A small network was shown many inputs. Here are its activations along a few directions, one row for each input.
Each table varies a few parts of the input and shows all the possible inputs, shuffled.
A made-up example of a description, with smaller parts first: one of 3 separate values, together with either a single point or one of 9 places along a line or (one of 6 places along a line, together with one of 8 places around a ring).
Shared parts are said once, and a part with two or three values counts as separate values.

A family of inputs:
r1: [ 1.73  1.04  3.29  0.27 -1.78  1.50 -1.09 -5.18  0.31  0.07 -2.24]
r2: [ 2.20 -0.40  1.63 -0.74 -2.03  1.57 -1.72 -4.63  2.28  1.17 -2.88]
r3: [ 2.75 -2.46  1.35 -0.64 -3.55  0.52 -0.94 -3.18  3.27  0.81 -1.85]
r4: [ 2.29 -2.48  1.29 -2.51 -0.60 -0.58 -5.19  1.60  0.51  0.02  1.34]
r5: [ 1.03 -0.62  0.76  1.28 -4.50 -0.98  0.73  0.46  4.25 -1.58 -2.19]
r6: [-0.23 -1.91 -4.18 -2.75  1.81  0.89  8.97  0.97  1.20  2.68 -2.23]
r7: [-0.77  2.35  2.28  1.79  0.31 -3.54 -3.19  3.39  0.61 -1.68  1.27]
r8: [-2.94 -4.56 -6.27 -3.95 -3.17  2.13  6.09 -2.48 -0.79  1.35  1.89]
r9: [-0.26  2.36 -4.09 -2.11  7.72  2.13  2.64  0.76 -4.19  2.39  2.68]
r10: [-0.42 -2.24 -4.51 -4.26  4.65 -0.24  4.34  5.29 -1.38  1.88  1.25]
r11: [-0.62  0.34  1.26  0.93  0.29 -2.83 -3.05  4.53  2.50 -2.86  0.75]
r12: [-0.50  2.60  2.30  3.72 -2.62 -2.57  1.34 -0.97  3.26 -0.93 -2.12]
r13: [-4.49  2.03 -2.70  2.62  5.80  2.61  2.57  2.00 -6.46  1.76  3.49]
r14: [ 0.06  1.65 -3.47 -0.39  4.80  3.24  7.06 -3.97 -1.65  3.09 -0.20]
r15: [-0.55  2.63  2.81  4.70 -1.99 -1.77  0.36 -2.73  0.95 -0.68 -2.21]
r16: [ 1.91 -0.61  1.58 -2.61  0.90  0.47 -6.11 -0.28 -0.28  0.41  0.40]
r17: [-0.01  0.49  1.59  2.59 -2.89 -1.71  1.58 -0.29  4.93 -2.42 -2.18]
r18: [-4.13  2.46 -2.03  4.02  2.63  3.80  7.53 -2.41 -4.22  2.25  0.41]
r19: [-0.94  2.25  2.47  3.02  1.21 -2.88 -4.50  1.69 -1.36 -1.11  0.75]
r20: [ 0.49  1.39  3.03  1.46  2.10 -0.96 -5.16 -0.20 -2.94 -1.49  0.40]
r21: [-3.21 -4.42 -6.56 -5.69 -0.48  1.02  1.65  1.98 -3.53  0.44  5.22]
r22: [ 0.74 -0.45  1.15 -0.96 -1.94 -1.85 -3.08  5.15  1.21 -2.60  1.41]
r23: [ 1.74 -1.93  0.48 -1.84 -2.16 -0.73 -4.33  4.14  0.64 -1.27  1.17]
r24: [ 2.03 -2.20  0.49  0.25 -4.91  0.30 -0.21 -0.37  3.52 -0.44 -1.96]
r25: [ 0.90  1.20  3.30  3.39 -0.92  0.12 -0.68 -4.78 -0.47 -0.96 -2.49]
r26: [ 1.19  1.50  2.76 -1.60  1.32  0.33 -5.60 -0.48 -2.14 -0.27  0.12]
What is each input in this table made of?
> one of 2 separate values, together with either one of 4 places along a line or one of 9 places around a ring
The inputs of r15 and r19 match in every part but the choice among 2 separate values. If r2 is changed in the same way as r15 into r19, which row does it become?
> r16
Change only the choice among 2 separate values in r11. List by row number the other rows that result.
> r17

A family of inputs:
r27: [-0.18 -1.67 -2.49 -2.69  1.07 -0.37 -0.11  1.73 -0.87  0.15  1.10]
r28: [ 0.88  0.46  1.28  1.78 -1.35  0.68  0.90 -3.10  1.05 -0.74 -1.56]
r29: [-2.26 -2.94 -6.48 -2.53  1.78  2.77  7.18  0.10 -2.27  2.64  1.22]
r30: [ 1.65 -0.87  3.13  0.38 -4.60 -2.46 -4.23  0.78  3.86 -1.71 -1.51]
r31: [ 0.43  0.00 -0.18 -1.70  2.68 -0.22 -3.31  2.31 -1.19 -0.09  1.88]
r32: [-1.64  0.89 -1.72  0.63  1.83  1.05  3.51 -0.35 -2.34  0.85  0.82]
r33: [-0.14  1.37  2.79  1.77 -0.71 -1.56 -3.14  0.58  0.21 -0.96 -0.35]
r34: [-0.38  1.65  0.52  1.31  1.47  0.41  2.34 -2.55 -0.40  0.73 -0.63]
r35: [-0.46  0.91  1.61  0.64  0.73 -1.05 -3.20  1.80 -1.23 -0.92  0.83]
r36: [-0.85 -0.25 -3.11 -0.99  3.43  1.95  3.62 -0.10 -2.52  1.60  1.95]
r37: [ 1.27 -0.43  0.58 -0.06 -2.96  0.12  1.58 -1.36  3.09 -0.04 -2.22]
r38: [ 1.68  0.89  4.05  1.45 -3.38 -1.33 -5.16  0.19  2.61 -1.51 -1.53]
The inputs of r28 and r29 match in every part but one. If r38 is changed in the same way as r28 into r29, which row does it become?
> r27
What is each input in this table made of?
> one of 2 separate values, together with one of 6 places along a line

A family of inputs:
r39: [-1.50 -1.72 -6.05 -4.33  3.43 -0.08 -0.72  5.12 -2.58  1.03  5.24]
r40: [ 0.71 -0.47  2.84  2.11 -3.58 -1.46 -2.38 -4.31  0.41 -2.05 -1.19]
r41: [-0.70  1.03  2.12  3.37 -4.26 -1.33 -3.98 -1.87  0.49 -1.18 -0.21]
r42: [ 3.95  0.26  2.68 -1.00  0.26 -1.71 -4.23  2.55  2.12 -1.51 -2.10]
r43: [-2.03  2.85 -1.20  3.37  2.96  0.36  9.19 -0.05  1.03  0.93 -2.18]
r44: [-1.64  1.19  2.65  3.47 -3.89 -2.03 -4.31  1.28  0.71 -1.69  0.74]
r45: [ 1.50  0.17  3.08  0.42 -3.32 -0.13 -1.95 -4.18  2.57 -1.17 -1.94]
r46: [-0.36 -4.08 -5.19 -5.40  1.70  2.54  1.28 -1.15 -1.93  3.72  0.59]
r47: [-1.52 -2.57 -5.21 -2.36 -1.56 -0.75  8.74  2.47  3.11  0.68 -0.95]
r48: [-2.34  1.24 -0.69  2.71  1.91  3.82  5.62 -3.16 -4.11  0.50  1.16]
r49: [ 0.79  0.39  2.62  0.24  0.27 -1.52 -5.53  3.89  2.12 -2.54 -0.95]
r50: [ 5.02  0.38  2.72 -1.20 -1.02 -1.08 -2.90  0.30  2.93  0.43 -2.58]
r51: [-2.06 -3.73 -5.27 -2.79 -2.39  3.61  4.53 -0.27 -1.56  1.02  1.93]
r52: [ 3.02  0.62  3.11 -1.13 -1.93  0.25 -2.58 -2.59  4.08 -0.24 -2.01]
r53: [-0.74 -0.01  3.33  2.35 -1.56 -2.53 -4.71  3.72  1.24 -2.03  1.07]
r54: [-0.18  0.78 -0.20 -0.29  5.41  2.09  2.94 -4.08 -4.88  3.50 -0.51]
r55: [-1.93  3.67 -1.34  0.45  7.57 -0.07  0.98  2.32 -5.76  0.60  3.87]
What is each input in this table made of?
> either (one of 2 separate values, together with one of 4 places along a line) or one of 9 places around a ring
Change only the choice among 2 separate values in r39. List by row number the other rows that result.
> r55

A family of inputs:
r56: [-0.73 -0.48 -0.46  0.02 -0.71 -2.36 -1.88  4.18  0.94 -1.56  1.46]
r57: [ 1.04 -1.51 -0.51 -2.65 -0.41 -0.72 -3.57  2.28  0.56 -0.08  0.05]
r58: [ 0.67 -0.22  0.27 -1.81  1.12  0.40 -4.43 -0.39 -2.08  0.44  0.78]
r59: [-0.11  2.02  1.52  1.42  3.01 -0.09 -2.31  0.68 -2.14 -0.39  0.89]
r60: [ 1.05 -0.51  0.71 -0.11 -1.57  1.57 -0.56 -4.01  0.35  0.69 -1.19]
r61: [-0.51  1.83  1.67  3.54 -0.87 -0.25  2.31 -1.45  0.58 -0.45 -1.18]
r62: [-2.62 -1.09 -5.98 -3.41  5.00  2.01  4.61  2.27 -4.34  2.51  3.08]
r63: [ 0.15  1.88  1.64  2.51  0.22  0.60  1.38 -3.20 -0.08  0.16 -1.32]
r64: [ 1.58 -1.74  0.44 -1.05 -2.53  1.26 -0.24 -2.66  1.36  0.55 -1.14]
r65: [-1.01  1.03  1.45  2.79 -1.79 -0.75  3.20 -0.07  1.84 -1.17 -1.00]
r66: [ 0.21  1.07  0.93 -0.03  2.59  0.24 -3.55 -0.49 -2.14  0.38  1.02]
r67: [ 1.27 -1.01  0.00 -2.53  0.40 -0.10 -3.78  0.99 -1.02  0.03  0.77]
r68: [-0.77  2.32  1.17  2.33  1.92 -1.14 -1.53  2.17 -1.65 -1.01  0.69]
r69: [-1.37  1.35  0.92  1.92  0.96 -1.77 -0.71  3.89 -0.25 -1.89  1.18]
r70: [-2.13 -1.25 -5.43 -1.40  2.26  3.03  8.53 -1.42 -2.02  2.59  0.89]
r71: [ 0.32 -1.23 -0.60 -1.96 -0.63 -1.86 -2.66  3.49  1.15 -0.50  0.84]
r72: [ 0.87 -1.23 -0.08 -0.58 -3.24 -0.65  1.33 -0.49  3.16 -0.11 -1.65]
r73: [ 0.51  0.56  1.46  1.18 -0.23  1.19  0.28 -4.24  0.16  0.95 -0.91]
r74: [ 1.77 -1.62  0.46 -1.32 -2.49  0.64  0.90 -1.67  2.66  0.10 -2.10]
r75: [-0.19 -0.16  0.43  1.14 -2.99 -1.25  2.68  0.14  2.96 -1.24 -1.15]
The inputs of r64 and r67 match in every part but one. If r74 is changed in the same way as r64 into r67, which row does it become?
> r57
What is each input in this table made of?
> one of 2 separate values, together with either a single point or one of 9 places around a ring
